These are the activations of a small neural network, seen along a few directions. Each row is one input.
Each table varies a few parts of the input and shows all the possible inputs, shuffled.
A made-up example of a description, with smaller parts first: one of 5 places around a ring, together with either a single point or one of 11 places around a ring or (one of 3 separate values, together with one of 6 places along a line).
Shared parts are said once, and a part with two or three values counts as separate values.
(in the rows, 128 means zero)

Other details of the inputs vary at random and push rows far along two fixed directions, the same in every table; ignore that.

Table:
row 1: [125 107 145 130 109 139  89 138 101 155  83 106]
row 2: [151 139 112 128 132 127 160 121 162 129 165 152]
row 3: [165  97 150 106 126 161 150 132 148 157 116 119]
row 4: [ 96 153 109 168 107  99  40 157  97 108 126 127]
row 5: [101 127 123 142  97 110  72 138  96 136  84 112]
row 6: [ 91 147 129 158 102 117  47 146  75 132  99 113]
row 7: [154  71 174  99 131 164 115 147 128 149  82  85]
row 8: [115  98 152 112 111 128  89 140 104 135  67  84]
row 9: [135 108 148 119 104 145 101 139 111 160  84  99]
row 10: [151 129 135 120 151 149 175 113 151 134 165 158]
row 11: [102 188 103 162 134 114 131 108 113 118 178 162]
row 12: [103 136 130 159 108 125  43 156  88 126 107 108]
row 13: [139 123 129 129 134 128 134 131 147 120 142 127]
row 14: [156 104 126 102 140 130 185 106 167 135 137 149]
row 15: [147 121 147 106 151 155 189 103 148 144 143 141]
row 16: [135 154 110 137 151 122 164 115 159 110 184 163]
row 17: [159 124 131 122 146 149 179 112 156 143 160 157]
row 18: [ 86 152 104 160 104  90  49 144  96 105 115 121]
row 19: [ 82 206  93 171 120  83 121 113 108  93 176 151]
row 20: [123  98 142 115 117 118  88 144 119 122  83  92]
row 21: [156  86 139  92 119 136 149 126 156 145  98 115]
row 22: [170  76  82  93 176 185 205 183  86  95  80  94]
row 23: [141  93 139  99 132 131 143 123 145 130 110 128]
row 24: [ 84 143 121 150  97 102  52 143  82 122  90 113]
row 25: [114 175  92 161 135 100 121 129 136 110 184 167]
row 26: [ 98 123 130 133 105 117  75 136  96 129  86 105]
row 27: [142 139 136 119 146 145 188 100 145 137 157 142]
row 28: [ 94 223  85 195 130  96 110 122 115  95 208 169]
row 29: [144  77 178  97 122 159 127 136 118 152  77  79]
row 30: [139  92 146  92 131 142 161 117 141 152 100 123]
row 31: [ 96 171  98 161 115  88  95 129 118  98 147 136]
row 32: [146 133 142 110 154 147 193 100 147 136 157 141]
row 33: [146 126 126 103 128 135 190 101 156 144 136 144]
row 34: [144  75 162 108 119 141  98 155 130 131  86  81]
row 35: [128 128 145 138 125 135 109 142 118 125 128 109]
row 36: [127 152 102 128 143 107 171 107 156 116 173 169]
row 37: [122 139 126 145 126 130 103 141 118 135 137 135]
row 38: [160  51 172  87 130 156 112 151 141 144  71  78]
row 39: [106 192 102 172 136 113 118 124 121 107 185 162]
row 40: [108 141 115 139 122 105 102 131 124 110 125 129]
row 41: [118 102 143 121 108 114  84 148 115 118  85  87]
row 42: [144 130 135 112 148 146 188 104 146 149 154 153]
row 43: [155 114 128 110 153 141 179 112 168 126 164 151]
row 44: [138 124 134 104 140 135 192  99 153 131 139 137]
row 45: [119 169  93 165 127 101 114 128 133 112 173 163]
row 46: [131 134 128 109 145 132 190  98 152 128 146 149]
Description of these inputs: either a single point or (one of 5 places around a ring, together with one of 9 places along a line).
Change only the place on the line of 9 in row 32. List by row number the other rows that result.
Answer: row 1, row 6, row 9, row 11, row 15, row 27, row 29, row 42
Change only the place on the line of 9 in row 23. List by row number the other rows that result.
Answer: row 14, row 18, row 20, row 21, row 31, row 36, row 40, row 41

Table:
row 47: [152  54 183  94 135 158  99 154 141 142  86  88]
row 48: [115 178 110 129 134  96 190  88 151 106 178 152]
row 49: [124 106 141 116 106 145 104 134 106 160  73 108]
row 50: [169  60 194  78 160 184 176 120 154 164 112 109]
row 51: [129 103 165  95 144 149 166 106 134 147 116 124]
row 52: [122 134 126 134 134 108 129 116 146 102 148 133]
row 53: [166  99 133 112 135 153 144 137 160 143 133 135]
row 54: [129 202  77 177 128 101 139 128 145 107 214 180]
row 55: [ 94 193  95 173 114  73  98 130 126  86 174 137]
row 56: [ 99 149  65 160 150 129  97 197  36  55  96  84]
row 57: [118 140 110 167 107 117  48 158 107 121 125 130]
row 58: [112 108 123 122 100 113  88 129 107 137  74 114]
row 59: [ 80 133 132 134 110  93  68 131  98 114  95 109]
row 60: [ 95 155  99 149  86  87  76 138  98 125  98 118]
row 61: [180 107 143  99 156 176 211 107 168 164 155 154]
row 62: [132  99 133 134 118 132  65 164 120 138 104 121]
row 63: [151  70 164  88 104 161 134 136 119 177  53  87]
row 64: [159  71 162  81 142 144 167 120 173 130 109 105]
row 65: [164 133 140 117 151 141 192 115 177 120 185 140]
row 66: [158 116 111 110 147 127 192 102 177 125 161 167]
row 67: [160 128  52 115 187 163 234 158 103  81 143 143]
row 68: [ 84 173 129 161  96 104  74 134  82 123 115 103]
row 69: [129  78 156  99 116 152 112 135 110 168  64 110]
row 70: [126 161 113 162 128 134 114 125 113 137 158 156]
row 71: [129 136 130 106 147 119 198  79 158 115 157 151]
row 72: [108 115 113 140 109  99  59 155 115 123  98 125]
row 73: [116 159 111 136 153  96 160 106 160  95 191 167]
row 74: [122  97 129 106 103 122 103 132 120 145  67 107]
row 75: [158  61 179  97 127 162 102 153 144 141  84  78]
row 76: [104 189  73 174 106  75  98 136 126 102 166 154]
row 77: [111 105 149 107 112 118 104 124 120 127  79  92]
row 78: [108 211 109 181 148 116 141 102 122 106 217 173]
row 79: [138  95 159 128 124 142  81 148 127 124 108  97]
row 80: [151 126 128 105 145 153 212  86 152 153 149 166]
row 81: [ 92 197  96 199  92 102  39 158  74 128 141 130]
row 82: [137  87 129 114 109 124  91 150 135 136  81 106]
row 83: [ 95 127 112 131 106  98  81 133 104 131  92 131]
row 84: [147  90 173  83 139 164 180 105 144 154 102 107]
row 85: [134 184 127 151 146 131 177 106 142 123 203 153]
row 86: [130 181 126 150 154 136 170 103 143 121 202 160]
row 87: [162 120 136 112 161 161 196 108 158 157 169 171]
row 88: [ 88 146 142 150 106 119  71 127  83 126  99 105]
What do these inputs look like to the network?
Answer: one of 2 separate values, together with either a single point or (one of 4 places along a line, together with one of 5 places around a ring)
Changing only the choice among 2 separate values turns row 61 into row 86. The same change can be made to row 49. Which row results?
Answer: row 84
Change only the choice among 2 separate values in row 66. List by row number the other rows that result.
Answer: row 52
Change only the place on the line of 4 in row 60. List by row number the other rows that result.
Answer: row 58, row 74, row 83
Change only the place on the ring of 5 in row 88. List by row number the other rows that result.
Answer: row 52, row 71, row 78, row 79
Change only the choice among 2 separate values in row 85. List by row number the other rows that result.
Answer: row 81

Table:
row 89: [141 101 142 123 109 134  93 145 126 148 102 110]
row 90: [110 104 141 130  94 111  52 152 109 132  68  83]
row 91: [100 133 143 158  95 119  32 156  80 138  92  87]
row 92: [133 123 132 118 139 140 153 108 142 144 139 151]
row 93: [ 86 186  94 177 121  82  72 128 113  98 165 155]
row 94: [146 166  79 141 166 138 199 135 128  93 184 158]
row 95: [148  76 164 110 113 144  92 151 137 146  78  87]
row 96: [115 105 135 128  93 116  70 148 111 141  75 100]
row 97: [175  32 177  63 136 168 160 126 160 168  73 110]
row 98: [168  54 184  68 151 172 183 106 156 163  98 114]
row 99: [153 143 138 118 150 139 195 100 169 124 184 153]
row 100: [ 84 182 113 167 108  94  88 125  99 118 140 130]
row 101: [114 105 107 134 113 131  79 179  69 106  55  75]
row 102: [159  97 158  81 147 150 214  95 178 139 140 128]
row 103: [100 203  93 183 114 102  93 123 109 117 175 162]
row 104: [139 135 137 111 159 134 195  93 167 120 178 162]
row 105: [132 158  77 132 176 133 198 129 126  92 180 166]
row 106: [101 203  88 163 120  97 135 103 124 116 179 172]
What do these inputs look like to the network?
Answer: one of 3 separate values, together with either a single point or one of 5 places around a ring
Change only the choice among 3 separate values in row 92. List by row number the other rows that result.
Answer: row 103, row 106
A walk changes only the place on the ring of 5. It starts at row 92 and steps to row 97. List the rest of the walk in order.
Answer: row 93, row 104, row 98
List by row number the other rows that have the choice among 3 separate values in common with row 102.
Answer: row 90, row 96, row 100, row 101, row 106
